A small network was shown many inputs. Here are its activations along a few directions, one row for each input.
In each table, some parts of the input vary, and every possible input appears once, in random order.
Descriptions start from the smaller parts, as in this example, which fits no table here: one of 6 places along a line, together with either a single point or one of 9 places along a line or (one of 3 separate values, together with one of 5 places around a ring).
Shared parts are said once, and a part with two or three values counts as separate values.
(in the rows, 128 means zero)

Other details of the inputs shift rows strongly along three fixed directions, in all tables alike. That doesn't count.

Rows:
row 1: [127 135 127 195 113 100  95  91 147 147 117 117]
row 2: [179 102 130  90 149 165 202 155 127  81 121 164]
row 3: [130 180 138 101  70 162 142 153 122  84 178 132]
row 4: [ 68 147 118 220 117  51  13  99 143 202 141  94]
row 5: [143  56 148 150 100 133 199 103 139  86  68 146]
row 6: [115  39 139 138 112 132 180 102 134 123  63 133]
row 7: [149  58 204  82 154 125 157  79  95 103 114 125]
row 8: [ 87 164 122  64 165 134 152 164 134 138 177 124]
row 9: [ 22 154 165 133 113  83 134 125 160 148 157 106]
row 10: [165 177 185  66 117 112 131 130 133  70 169  94]
row 11: [146 215 100 107 136 154  79 141 118 166 171 117]
row 12: [160  92 110 231 112 105  98  54 128 158  38 112]
row 13: [118  41 129 138 157 108 147 145 130 115  95 155]
row 14: [120 164  78 127 176 115  86 118 110 193 121 106]
row 15: [201 136  77  85 134 208 152 102  94 145  70 121]
row 16: [191 240  57  85 158 171  78 139 100 155 178 131]
row 17: [166 106 144 109 116 150 172 177 119  65 142 162]
row 18: [ 47 131 179 173  79  81 106 125 169 116 152 126]
row 19: [ 79 155 170 177  55  86  98 139 148  91 177 127]
row 20: [123  47 141  80 176 142 230 153 130 113  85 149]
row 21: [ 93 142 157 150  91  82  98 182 144  78 198 156]
row 22: [148 177  84 156 137 121  42 115 118 182 142 108]
row 23: [103 160 138  74 141 146 142 171 133 127 181 137]
row 24: [ 40 151 160  96 139 111 160 152 154 134 169 118]
row 25: [139 145 150 101 105 157 152 173 129  68 174 151]
row 26: [129  52 143 160 131 120 148 116 142 116  79 142]
row 27: [ 88  74 137 121 129 118 190 102 138 144  72 118]
row 28: [168 114  86 159 156 123  79 119 111 158  92 134]
row 29: [170  72  96 231 136  87  84  76 129 157  58 122]
row 30: [173 165  67 109 163 180  90 102  95 194 103 101]
row 31: [108 140 154 133  93 106 115 181 141  72 197 150]
row 32: [200 164  61  55 166 227 145 114  82 163  97 118]
Each input here is: either one of 2 separate values or (one of 5 places along a line, together with one of 6 places along a line).
Q: Which other rows does row 1 become when the place on the line of 5 takes its other values? List them by row number.
A: row 24, row 25, row 26, row 30

Rows:
row 33: [151  73 127 113 147 156 158 124 118 114 104 153]
row 34: [184 159 118  74 155 173 154 142 109 106 142 135]
row 35: [108 119 126 124 127 127 147 135 138 133 113 127]
row 36: [104 119 124 129 123 128 144 125 132 135 123 131]
row 37: [128 112 138 125 140 109 134 138 129 120 124 128]
row 38: [150  76 132 107 134 152 165 125 106 113  96 134]
row 39: [230 165  77  68 147 227 159 155  92 101 119 151]
row 40: [ 86 117 162 141 118  82 124 138 141 114 160 134]
row 41: [ 73 118 157 137 111 107 123 141 150 129 140 125]
row 42: [128 125 117 157 109 115 105 148 140 120 131 128]
row 43: [116 122 131 135 117 132 149 120 135 125 121 134]
row 44: [139 178 123  77 127 160 127 143 117 125 156 112]
row 45: [156  77 128 104 139 150 165 133 113 112  86 127]
row 46: [154 141  83 146 150 135  67  95 106 188 100 110]
row 47: [125 126 122 159 100 122 110 139 124 114 142 144]
row 48: [127 114 142 133 129 131 129 122 139 118 127 138]
row 49: [125 118 131 129 114 124 145 116 123 123 121 126]
row 50: [139 129 126 162  99 127 111 137 129 114 136 145]
row 51: [151 153 101 166 144 119  82 100 127 173 112 111]
row 52: [108 123 129 127 124 126 147 131 143 126 117 126]
row 53: [130 115 142 129 137 109 134 134 134 116 126 127]
row 54: [136 123 138 137 126 117 142 122 134 112 119 131]
row 55: [ 85 115 157 137 120 101 119 138 156 117 145 131]
row 56: [124 121 131 139 135 122 144 131 145 123 118 134]
row 57: [125 106 140 118 132 117 123 131 124 122 127 128]
row 58: [ 74 116 153 139 107 112 125 131 140 130 147 131]
row 59: [119 108 141 120 121 127 133 130 120 126 124 120]
row 60: [119 184 115  90 143 148 137 155 135 126 166 127]
row 61: [121 119 139 130 122 138 136 126 140 125 119 128]
row 62: [118 119 117 156 106 119 109 146 122 120 140 140]
row 63: [153 151  99 162 135 133  65  86 114 177 113 115]
row 64: [120 122 117 155 110 110 103 154 135 127 131 129]
row 65: [123 122 133 142 131 123 145 127 143 119 126 136]
row 66: [133 116 151 131 120 119 126 120 134 108 131 130]
row 67: [139 180 126  78 134 146 111 146 124 124 169 117]
row 68: [ 90 116 169 139 106  93 115 128 140 108 157 133]
row 69: [125 112 140 130 131 128 129 129 144 121 128 133]
row 70: [159  78 128 110 156 133 164 137 113 113 102 138]
row 71: [127 114 139 138 137 123 138 128 135 121 131 144]
row 72: [154 152  96 155 139 114  90 101 117 163 102 102]
row 73: [153 144 103 146 137 118  68 102 110 172 107 100]
row 74: [117 125 133 133 120 128 146 126 145 127 115 128]
row 75: [148  82 111 113 160 147 175 135 120 122  88 145]
row 76: [ 70 127 151 147 100 102 135 127 149 124 149 134]
row 77: [116 113 130 119 120 118 145 129 127 125 119 123]
row 78: [143 188 121  91 133 148 134 139 117 120 167 127]
row 79: [ 73 183 147 101 126 115 115 159 144 127 211 136]
row 80: [126 116 130 127 135 111 140 137 130 123 118 125]
row 81: [123 184 117  83 136 143 135 151 115 123 177 126]
row 82: [143 183 130  84 129 148 113 141 126 120 171 119]
row 83: [164 153  96 158 137 118  92  96 118 162  99 104]
row 84: [150  95 104 192 137 110 113  85 125 162  75 122]
row 85: [156  79 119 111 165 146 167 139 122 120  89 144]
row 86: [125 108 140 123 129 120 122 125 120 121 129 131]
row 87: [119 175 118  82 151 146 128 157 124 134 177 133]
row 88: [ 73 126 156 137 100  84 131 139 153 119 147 118]
row 89: [132 121 135 131 113 126 147 115 127 118 118 126]
row 90: [117 119 145 137 117 138 136 122 138 120 126 130]
row 91: [113 127 135 138 115 129 146 122 146 123 123 131]
row 92: [ 85 131 161 146  95  88 132 129 157 111 144 119]
row 93: [129 117 141 139 136 122 139 127 141 120 128 141]
row 94: [141 146  90 150 135 141  78  97 105 190 103 102]
row 95: [146 144  90 149 146 129  67 101 116 185 104 105]
row 96: [131 117 148 130 110 130 132 117 124 120 126 126]
row 97: [109 136 139 174  92  99  99 146 153 111 149 132]
row 98: [131 118 132 133 130 118 142 123 123 118 124 133]
row 99: [120 177 117  77 142 163 116 146 116 135 179 133]
row 100: [132 113 142 132 133 113 134 125 122 117 134 136]
row 101: [119 115 125 136 136 126 146 126 129 125 126 140]
row 102: [165  86 140 116 129 156 167 117 117 100  88 135]
row 103: [116 118 131 124 117 120 143 123 122 123 123 124]
row 104: [178 158 120  72 154 171 156 143 103 107 147 140]
row 105: [111 223 105 133 130 122  58 120 121 179 192 112]
row 106: [118 116 143 133 118 141 137 121 130 125 125 135]
row 107: [153  94 122 180 118 112 102  85 123 153  73 104]
row 108: [ 83 132 167 149  90  88 134 124 156 107 147 124]
row 109: [117 181 112  86 146 148 135 158 130 133 163 128]
row 110: [148 150  92 153 141 114  87 103 108 172 109 103]
row 111: [132 114 152 130 120 120 125 121 128 111 132 134]
row 112: [137 119 144 132 134 113 135 130 135 112 125 130]
row 113: [156  88 122 109 136 142 176 127 123 106  81 129]
row 114: [110 119 120 155 107 107 103 152 132 125 139 136]
row 115: [113 113 138 131 121 141 135 120 124 128 124 135]
row 116: [136  82 113 107 143 151 180 132 123 123  87 140]
row 117: [110 115 125 134 138 122 143 132 132 130 127 138]
row 118: [130 182 116  79 136 172 126 145 122 136 153 119]
row 119: [166 147  97 147 125 142  81  82  93 174  98 103]
row 120: [125 113 133 131 145 121 137 136 140 126 122 134]
Q: What do these inputs look like to the network?
A: one of 8 places around a ring, together with either a single point or (one of 2 separate values, together with one of 5 places around a ring)
Q: The inputs of row 94 and row 106 match in every part but the place on the ring of 8. If row 87 is changed in the same way as row 94 into row 106, which row does it become?
A: row 71
Q: The inputs of row 107 and row 96 match in every part but the place on the ring of 8. If row 69 is changed in the same way as row 107 into row 96, which row does it become?
A: row 63
Q: A walk changes only the place on the ring of 5. It starts at row 98 and steps to row 100. List the rest of the walk in order.
A: row 68, row 119, row 49
Q: Which other rows does row 56 become when the choice among 2 separate values takes its other values? List them by row number.
A: row 83
Q: List by row number the other rows that have the place on the ring of 8 in common with row 62.
A: row 36, row 38, row 40, row 58, row 79, row 81, row 86, row 99, row 103, row 117
Q: Which other rows does row 74 become when the place on the ring of 8 takes its other values? List them by row number.
A: row 35, row 36, row 43, row 52, row 76, row 91, row 116
Q: List by row number the other rows that have the place on the ring of 8 in common with row 44.
A: row 42, row 52, row 53, row 55, row 60, row 67, row 72, row 113, row 118, row 120

Rows:
row 121: [ 66  62 199 173  70  50 147 166 175  55 160 163]
row 122: [127 198  98 184  96 116  25 113 131 166 160 109]
row 123: [157  67 128 193 111  90 111 115 129 109  90 133]
row 124: [ 87 130 157  71 127 177 200 185 144  75 172 169]
row 125: [115 146 101 125 149 127 130 132 137 149 134 123]
row 126: [119 136 141 127 106 114 155 150 148  98 151 135]
row 127: [164 156  89  45 167 195 160 129  97 161 116 123]
row 128: [114 102 166 117  99 126 154 176 160  64 162 168]
row 129: [ 85  51 166  69 141 155 231 157 137  82 111 160]
row 130: [199 179  81  91 159 207 105 140  88 157 136 139]
row 131: [155 120  81 132 151 156 113 131 106 137 109 141]
row 132: [116 102 151 173 121  90 125  93 135 139  88 103]
row 133: [140 169 109  79 144 158  99 131 104 163 155 119]
row 134: [150  54 114 176 141 138 142 101 129 156  53 144]
row 135: [114 148 131 103 158 118 129 113 130 161 125 111]
row 136: [ 62 165 136 126 100 118 104 117 142 152 148  95]
row 137: [103 125 152  53 155 141 182 194 130  78 197 160]
row 138: [130 163 121 144 150 133 114 119 133 156 131 124]
row 139: [ 89  71 145 154 107  95 137 101 146 146  72 111]
row 140: [107 168 158 142 108  88  80 125 137 132 169 103]
row 141: [157 205  88  96 122 180 116 143 132 143 156 127]
row 142: [203 147  96 137 141 142  96 109  98 137  98 114]
row 143: [120 138 172  67 118 146 169 174 128  73 189 135]
row 144: [193  93  70 118 166 168 133 128  99 143  82 143]
row 145: [189 177  92  69 151 197 151 122  90 147 121 104]
row 146: [145  66 120 194 131 131 105 108 116 143  78 144]
row 147: [230 203  63  98 157 172  92 129  89 138 136 117]
row 148: [112  97 130  33 162 178 240 187 121  74 143 170]
row 149: [ 88 159 145 131 127  96  74 123 131 160 172 108]
row 150: [ 73 120 159 171  99  64  72 110 150 144 134  96]
row 151: [145  21 127 142 165 123 178  93 123 142  32 127]
row 152: [ 66  86 171  96 126 109 175 184 140  77 174 172]
row 153: [149 111 140 108 143 148 183 150 151  83 116 147]
row 154: [137  34 146 147 164  88 162 130 128 111  80 157]
row 155: [189 168  74  82 133 194 155 142  97 122 120 136]
row 156: [203 135  92 141 133 150 102 112  92 136 100 113]
row 157: [149 154 124 150 148 130  86 124 124 147 137 130]
row 158: [115  13 169 151 140 126 207 137 156  92  79 165]
row 159: [ 40 146 140 134 111 102 134 158 159 116 173 138]
row 160: [109 182 110 102 137 125  91 151 116 155 188 131]
row 161: [214 182  51 115 134 178  86 123  81 147 124 120]
row 162: [180  58 113 183 141 103 156  99 126 120  43 129]
row 163: [100 181 140  88 109 130  90 142 128 135 171 111]
row 164: [189  96  89 206 153 132  70  82 101 184  63 119]
row 165: [143  30 104 164 154 123 172 110 131 137  40 142]
row 166: [ 84 175 136 101 120 130  88 141 120 149 181 120]
row 167: [135 221 101 133 109 128  82 118 118 161 161  91]
row 168: [162 171 135  81 119 180 146  91 109 119 148 133]
row 169: [146 110 126 195 103 119  92  32 115 158  82 113]
row 170: [ 81 134 194  77  91 124 160 180 146  69 202 146]
row 171: [185 133 117 147 130 153 115  44 102 152  92 111]
row 172: [168 149 109 104 117 166 126 144  98 105 133 131]
row 173: [203 100  81 125 134 165 168 122 103 123  64 136]
row 174: [111 141 110 115 156 116 139 132 125 156 133 124]
row 175: [102 216 105 115 151 118  98 136 141 160 177 112]
row 176: [160 137 141  27 159 175 181 165 115  85 140 134]
row 177: [ 61 127 154 177  87  78  65 108 140 148 137 102]
row 178: [ 91 104 161 168 135  67  87 104 137 154 120 114]
row 179: [ 69 180 150 125 121  89  95 115 154 148 150  90]
row 180: [114 167 134 164  99  98  66 134 154 127 172 123]
row 181: [111 135 143 210 105  60  55 110 162 136 138 119]
row 182: [ 73 143 168 135  78  96 141 148 154 102 169 128]
row 183: [ 69 167 142 123 109  97 102 117 152 154 153  90]
row 184: [189 139 116  70 129 184 160 158  97  89 139 144]
row 185: [119 197 102 117 139 127  80 148 126 149 190 121]
row 186: [ 96 170 132 152  87 113 108 127 131 134 150 110]
row 187: [ 29  97 197 171  71  67 141 131 164 107 147 121]
row 188: [164 104 138 183 126 111 108  35 121 150  70 114]
row 189: [ 84 130 139 194 130  56  67 119 153 145 146 122]
row 190: [148  56 130 162 118 122 155  93 122 143  53 120]
row 191: [107  15 186 150 101 106 183 139 136  69  95 151]
row 192: [ 96 187 146 153 102  83  96 124 145 132 160 103]
row 193: [148 104  88 114 161 144 154 119 109 167  87 135]
row 194: [146  85 138 102 132 160 203 157 153  73 113 156]
row 195: [ 87 148 153  48 166 134 199 180 145  90 181 151]
row 196: [150  72 103 185 119 133 135 103 136 132  60 135]
Q: What do these inputs look like to the network?
A: one of 4 places along a line, together with either a single point or (one of 2 separate values, together with one of 9 places around a ring)
Q: Which other rows does row 124 become when the place on the ring of 9 takes its other values? List them by row number.
A: row 129, row 136, row 148, row 155, row 159, row 186, row 187, row 196
Q: A walk changes only the place on the line of 4. It starts at row 187 and steps to row 190. List the rest of the walk in order.
A: row 145, row 132
Q: A walk changes only the place on the line of 4. It starts at row 155 and steps to row 173. List the rest of the walk in order.
A: row 126, row 162
Q: Which other rows does row 141 become when the choice among 2 separate values takes its other values? List them by row number.
A: row 128
Q: Which other rows does row 152 become when the choice among 2 separate values takes its other values? List them by row number.
A: row 148

Rows:
row 197: [118  90 139 130 148 120 151 126 132 124 110 138]
row 198: [153 115 109 102 149 166 174 137 129 122 106 141]
row 199: [174 142 103  88 167 173 130 112  98 155 110 114]
row 200: [182 121  67 139 176 146  95 103  93 184  70 113]
row 201: [ 87  52 171 150 139  87 153 125 151 114 109 145]
row 202: [189 210  95 154 116 134  56  98 106 160 139  94]
row 203: [209  80 116 163 121 131 133  83 106 116  56 119]
row 204: [ 98 144 101 189 123  83  64 109 135 185 120 104]
row 205: [ 73 182 169 142  89  69  90 180 165  89 220 138]
row 206: [134  91 132 106 129 151 179 119 125 109  95 131]
row 207: [ 97 112 137 189 102  79  89  78 134 170  98 101]
row 208: [228 147  77 106 136 206 118 121  82 131 102 133]
row 209: [130  55 160  98 140 136 185 122 127  99  90 137]
row 210: [ 97  61 173 184  92  89 135 146 154  77 138 165]
row 211: [166 164 133  94 132 150 144 157 130  80 170 150]
row 212: [ 88 104 133 169 125  80 111 129 138 149 123 123]
row 213: [ 68 178 144 144  91  98  97 115 151 145 161 106]
row 214: [136  45 135 124 151 142 202 133 135  97  80 156]
row 215: [ 82 134 167 107 113 113 141 128 141 114 152 123]
row 216: [ 98 110 147 130 117 122 159 132 151 112 122 134]
row 217: [ 87 176 135  87 141 118 110 166 135 135 195 126]
row 218: [101 142 112 190 124  81  68  90 130 186 120 106]
row 219: [106 148 160  58 136 155 176 162 134  98 171 142]
row 220: [138 205 104  83 119 165  98 190 116 109 210 148]
row 221: [155 178  92  93 144 176 127 122 110 153 130 112]
row 222: [148 174 139  63  99 183 152 163 116  75 182 141]
row 223: [127 154  84 160 138 117  85 117 124 175 113 110]
row 224: [114  69 149 141 125 114 162 120 136 119  93 133]
Q: The inputs of row 204 and row 221 match in every part but one. If row 200 is changed in the same way as row 204 into row 221, which row does it become?
A: row 219
Q: What do these inputs look like to the network?
A: one of 4 places along a line, together with either one of 2 separate values or one of 5 places along a line
Q: A walk changes only the place on the line of 4. It starts at row 203 and steps to row 202. List the rest of the walk in order.
A: row 211, row 205
Q: Which other rows does row 220 become when the choice among 2 separate values takes its other values? List them by row number.
A: row 205

Rows:
row 225: [118  86 173 104 121 117 175 169 143  59 154 158]
row 226: [158 127 115  49 173 177 174 160 104 113 127 141]
row 227: [155 187 110  94 121 180 123 146 118 108 160 129]
row 228: [182 134  88 117 166 154 135  79 105 174  52 101]
row 229: [133 164  94 103 141 158 110 114 107 172 133 118]
row 230: [174  94 124 129 143 143 129 119 108 126  93 133]
row 231: [ 45 118 186 159  79  83 124 139 160  94 178 140]
row 232: [130 208 107  77 147 150 128 169 121 135 187 130]
row 233: [ 78 217 117 133 110 118  84 136 142 159 189 116]
row 234: [135  43 144 148 154 110 166 126 140 112  84 150]
row 235: [136 100 103 198 131 100 103 100 135 163  80 120]
row 236: [131 100 128 162 103 113 108 104 120 145 101 119]
row 237: [ 80 101 179 150  84  85 147 158 170  69 156 155]
row 238: [117 150 130 177 111  97  53 100 123 173 134  99]
row 239: [138 103 126 198 108  79  87 112 133 135 103 120]
row 240: [144  84 108 116 158 142 143 107 115 144  93 126]
row 241: [154 102 159  77 130 156 206 136 128  70 114 134]
row 242: [ 95 186 111 112 124 142 108 131 130 154 166 114]
Q: What do these inputs look like to the network?
A: one of 2 separate values, together with either a single point or one of 8 places around a ring
Q: The inputs of row 239 and row 232 match in every part but the choice among 2 separate values. If row 238 is changed in the same way as row 239 into row 232, which row does it become?
A: row 240
Q: Which other rows does row 228 become when the choice among 2 separate values takes its other values? List them by row number.
A: row 241
